[[ 0.002  0.039 -0.004 -0.033 -0.062  0.006  0.002  0.018 -0.043]
 [-0.054 -0.063  0.051  0.017 -0.030  0.072 -0.210 -0.144  0.076]
 [ 0.008 -0.032 -0.049  0.017  0.161  0.044 -0.051 -0.115 -0.019]
 [ 0.051 -0.040 -0.049  0.017 -0.033  0.071 -0.078  0.096  0.136]
 [-0.054 -0.017 -0.004  0.017 -0.033 -0.083 -0.017 -0.009 -0.019]
 [-0.062 -0.160 -0.013 -0.016 -0.069 -0.087 -0.017  0.158  0.114]
 [-0.054 -0.032 -0.049 -0.084 -0.131  0.095 -0.061  0.018 -0.154]
 [-0.007  0.044  0.001  0.017  0.052 -0.074  0.004  0.012 -0.019]
 [-0.054 -0.072 -0.017  0.017 -0.033 -0.064  0.040  0.062  0.139]
 [-0.096 -0.105 -0.049  0.017 -0.033  0.049 -0.072  0.050  0.196]
 [-0.024  0.165 -0.116  0.128  0.227 -0.022  0.006 -0.028 -0.101]
 [-0.054 -0.045 -0.147  0.059 -0.073  0.006 -0.017  0.089 -0.019]
 [ 0.073  0.049 -0.049 -0.018 -0.038  0.006  0.049  0.077 -0.065]
 [-0.116 -0.032 -0.049  0.027  0.037 -0.027 -0.067 -0.058 -0.037]]
Counting starts at 0.
Give the entry in row 2 and column 0.
A: 0.008
The entry just left of 0.039: 0.002
Give the entry just left of the largest entry.
A: 0.128
Give the entry at row 1, column 0.
A: -0.054
Give the entry just right of -0.009.
A: -0.019
The entry directly below -0.040: -0.017
The top-right entry: -0.043
The largest entry: 0.227
The top entry of the column that holds the smallest entry: 0.002
The entry in the bottom-right corner: -0.037
Give the entry in the bottom-left corner.
A: -0.116
The entry at row 0, column 2: -0.004
The entry directly above -0.040: -0.032
The entry just right of -0.067 is -0.058
Give the minimum.
A: -0.210
Give the entry directly above the largest entry.
A: -0.033
Give the entry directly below -0.078.
A: -0.017
Give the entry at row 0, column 1.
A: 0.039
Give the entry directly above 0.027.
A: -0.018
The entry directly below 0.004: 0.040
Give the entry directly below 0.139.
A: 0.196
Give the entry just left of -0.013.
A: -0.160
The entry directly above -0.065 is -0.019

Read these off the row that follows.
1) Read off the entry just right of 124.
2) Read off the entry just left of 140.
3) Read off the entry just right of the largest entry.
4) Read off the entry just right of 136.
8	116	239	124	106	89	29	63	155	188	89	136	99	80	197	140
1) 106
2) 197
3) 124
4) 99
